Each row below holds a small network's activations on one input, seen along a few directions.
Each table varies a few parts of the input and shows all the possible inputs, shuffled.
A made-up example of a description, with smaller parts first: one of 5 places around a ring, together with either a single point or one of 9 places around a ring or (one of 3 separate values, together with one of 4 places along a line).
Shared parts are said once, and a part with two or three values counts as separate values.

A family of inputs:
r1: [-34 -22  -1  22 -12   9  30 -23 -11   7  -3  -5 -21   2  47  -5  30  31]
r2: [ 11   6   5  -1   5   3  10  13   3 -16  13 -20   9   1  -1  -9  -5  -1]
r3: [  0 -18  -3 -10  -2   0  -4 -10  -8   1 -10  28   6   0 -10  14  -9  14]
r4: [ -4  10  12   2 -13   6  11  -3  -1 -11  -1   3  20  -2  -5  15  -5 -12]
r5: [ -1  10  23  -1  -5   9  -3 -10  -7  -6   1  17  21   5  -4  10 -13   8]
r6: [ -8  11   8  -3  -7  11 -14  -5   3   6  -6  20  -3  -3 -14   2  10 -11]
r7: [ 19   1 -11 -17  14 -11 -18   1   4   9   1   1   3  -4   2 -11   8  21]
r8: [  6   6 -13   1   6  -1  -7  15   5  10   9 -19 -12  -1  -7 -15  10 -10]
r9: [ 14  10  10  -9  14  -2  -5   2   1 -15   6  -9  11   6   5 -10 -11  19]
r10: [ 10  10  -4 -11  14  -2 -17   6  14   1  -1   4  -4   0  -3 -23   8  13]
r11: [ -6   2  -2  14  -5  -2  -8   5  -1  24  -7   7  -3  -2  -5  11   4 -34]
r12: [  5  -6  -2 -12  22 -11   0   2   5 -10   1   5  -8  -4  -2 -11  -7  20]
r13: [-34 -17  -2  28 -15  24   8 -13   0  20 -10 -11 -11   5  40 -16  46  28]
r14: [  5  10 -13  -7   6   6  -6  12  11   2   6 -10  -7  -7  -4 -21   8  -6]
r15: [-16 -13  17  20 -24  21  33 -18  -9   5   1 -18   1  20  57  -5  27  26]
r16: [  4  -9 -17  -1  15  -8  10  10   7  -4   8 -15 -15  -2  -2   2  -4  -4]
r17: [  9  -9 -11 -18  21 -17  -4  -1   1  -8  -4   1  -4   4  -2  -7  -5  24]
r18: [-16   1  10  -6   6   2   2 -11  -4  -5  -6  21 -11  -3  -9  15  -7  -6]
r19: [ -5  12   9  -5   1   7 -15 -11  -2  10  -5  26   6  -7 -13   5   8   5]
r20: [ -4   0  -7  -9  16  -4  14   5   2  -8   8 -11 -16  -4 -10 -12  -4   0]
r21: [ 11  -1 -11  10   8 -10  -8  12   8  18   6 -23 -12  -2  -3 -13   6 -18]
r22: [ -7  -4   7  -1   0   0  -2  -7  -2  -5  -7  28  -2  -7 -12  14  -7  13]
r23: [ 20  -3   3 -14  12  -8 -10   4  -4  -7   7  -9  19   6  11  -5 -13  24]
r24: [  1  -2   8  17 -17  -7   6   4  -2   4  -8  -7  16   5   2  18 -13 -28]
r25: [ -5   3   5   7 -17   0   3   4   2  -1   0  -4  17   3   2  21 -11 -19]
r26: [ 11 -17 -14  17   1 -15   8  18   6  -1   5 -16 -18   1  -5  -8  -7 -11]
r27: [  9  11  15  -8  12   2   0   2  -3 -18  11 -18   3   6   0 -13  -7   4]
r28: [ -9  12  -4   3  -4   4  -4  -1  -8  16  -4   4  -1  -6 -13  14  11 -21]
r29: [ -8  13  -2  -6  -6  10  -3  -4  -6   8  -9   8   2 -15 -13   8   9 -14]
r30: [ 14   2  -6  -7   3   3 -15   7   8  -5   5  -4  -9  -7  -6 -24  12   2]
r31: [ 13   4 -11   0   1  -3   6   6   1 -10  15 -28  10   3   4  -4  -9  -7]
r32: [ -7 -11  -6  13  -1  -8   9  -2  -2   8 -13   4  -8  -4  -7  25  -9 -25]
r33: [  3   3  15  -6  -9  -2  -3 -14  -5  -2  -2  16  29  11  -3  13 -10  11]
r34: [ 21  -1 -12  14  -1  -8   8   5   4  -7  12 -27   9   5   7  -4 -10 -17]
r35: [-15  -2  -7   5  -7   0   7   3  -7   4  -5   9 -12   3  -7  17 -10 -18]
r36: [  8  -2  -3 -10 -13   2 -20  -5  -1  15 -11  26   9  -1  -6   6   5  10]
r37: [ -1   0  -1 -10  13  -6   1   2   3 -15   3  -3 -22   4  -6 -18  -6   5]
r38: [-14  -3   0   0 -11   2   4   5  -2   1  -4  13 -11 -11  -5  16 -12  -8]
r39: [  0   3  15  -1 -20   8  -4  -6  -4 -16  -1  10  16   1  -1   6  -9  -8]
What do these inputs look like to the network?
> one of 3 separate values, together with either a single point or (one of 2 separate values, together with one of 6 places along a line)
Changing only the choice among 3 separate values turns r27 into r37. The same change can be made to r34. Which row results?
> r26
Which other rows does r27 become when the choice among 2 separate values takes its other values? List them by row number.
> r39

A family of inputs:
r40: [ -6   0   0   6 -13   1   1   0  -5   6  -8  11   4  -6 -12  25  -8 -23]
r41: [ -5   6   9   2 -13   5   1  -2  -5   2  -5  14  12  -4 -11  23  -9 -17]
r42: [ -6   0  -3  10 -12   1   0   3  -4  11  -7  10   1  -9 -14  23  -4 -32]
r43: [-41 -26   8  31 -33  27  32 -27 -15  18 -17  -1  -6  13  57   6  39  27]
r44: [ 17   4  -2  -9  16 -12  -7   8   6  -7  10 -13   0   5  -4 -16  -8   6]
r45: [ -8   3   6 -10  -8   4 -11  -6  -2   2 -12  34   9  -5 -17  15  -5   7]
r46: [ 15   6 -15   1  16 -10  -2  17   6   0  15 -25  -8  -5 -13 -14  -4 -18]
r47: [ -3   4  11  -7 -10   6 -10  -9  -2   1 -14  28  11  -2  -9  18  -4   2]
r48: [ -3   6  13   1 -11   7  -3  -8  -6  -4 -12  19  10  -1 -10  19  -8  -8]
r49: [ 12   6  -4 -19  21 -10 -14   3   6  -7   7  -1  -5  -1  -7 -21  -2  17]
r50: [ 15   5   0 -17  15 -10 -13   8  11 -10  10  -2   4   3  -7 -20  -9  13]
r51: [ 13   4  -9  -2  16 -10  -1  14   4  -9  13 -23  -9  -2  -9 -14  -8 -10]
r52: [-18 -23  -7  21  -1  13  29 -13   0   3   8 -32 -19  11  61 -33  40  39]
r53: [ 17   5  -5  -7  16 -13  -1  11   5  -7  12 -20  -4   2  -4 -12 -10  -3]
What do these inputs look like to the network?
> one of 2 separate values, together with either a single point or one of 6 places along a line
Changing only the choice among 2 separate values turns r52 into r43. The same change can be made to r51. Which row results?
> r40
Which other rows does r49 become when the choice among 2 separate values takes its other values? List them by row number.
> r45
Which other rows does r46 become when the choice among 2 separate values takes its other values? List them by row number.
> r42

A family of inputs:
r54: [-10  -2  -4  14  -6   9   7  -1   0  14   0  -9  -5  -1  12  -4  20  -5]
r55: [  8  13   7  -8  -1   3  -8   0   0  -6   1   6  13   2 -11   3  -9  -2]
r56: [-11  -9   6   0  -9   3   8  -9  -4  -9  -6   8  -2   4   9   2  -2  19]
r57: [-10  -7   2  -2  -3   2   4  -9  -2  -2  -5  11  -5   2   9   0   7  15]
r58: [  5   2 -10  -4   8  -8  -7  12   5   6   0   3 -10  -9 -19   4  -4 -17]
r59: [  9  -2  -9  -2   6  -9  -7   7   1   5   1   3  -7  -5 -17   6  -8 -16]
r60: [-13  -7  -4  -2  -1   5  -2  -5   4   8  -7  11  -9  -1   7  -6  16  15]
r61: [ 24  -2 -14 -10  32 -17   0  16  14 -15  29 -41 -13   8  12 -49   0  23]
r62: [-10  -7  -3  -1  -3   4  -1  -8   0   2  -9  11  -7  -1   9  -4  10  15]
r63: [  5   2  -4  -3   7 -10  -3   7  -2  -4   1   4  -4  -6 -16   9 -12 -15]
r64: [-8 -3 -3 16 -8  7  8 -4 -3  9 -1 -9 -2 -1 13 -1 17 -4]
r65: [  7  -2   0  -3   1 -10   0   8  -2  -7   0   0  -1  -1 -15  11 -22 -13]
r66: [ -8  -4   2  14 -11   8  15  -5  -6   1   1 -11   2   4  16   3   7  -1]
r67: [ -8  -3   2  13  -5   7  13  -5  -6   6   0 -10   1   2  17   3  11  -4]
r68: [  9  10  12  -7  -1   0  -7  -2   0  -7   3   6  17   1  -7   6 -14  -1]
r69: [  8  13   3  -9   4   3 -17   2   5   8  -1   5   6  -4 -11  -4   3  -4]
r70: [ -8  -5   7  14 -10   7  17  -5  -6   0   2 -11   5   5  17   5   3  -2]
r71: [-10  -9   3  -2  -7   2   6  -8  -3  -3  -6   9  -2   4   9   2   2  18]
r72: [  9  10   2  -8   1   1 -16   0   3   4   1   6  10  -1  -9   1   0  -4]
r73: [  7  12   6  -7   2   0 -12  -2   2  -1   0   5  13   1  -9   4  -7  -2]
r74: [  7   1  -4  -3   3  -8   0   8  -1  -7  -1   1  -3  -3 -18   9 -17 -13]
What do these inputs look like to the network?
> either a single point or (one of 4 places along a line, together with one of 5 places along a line)
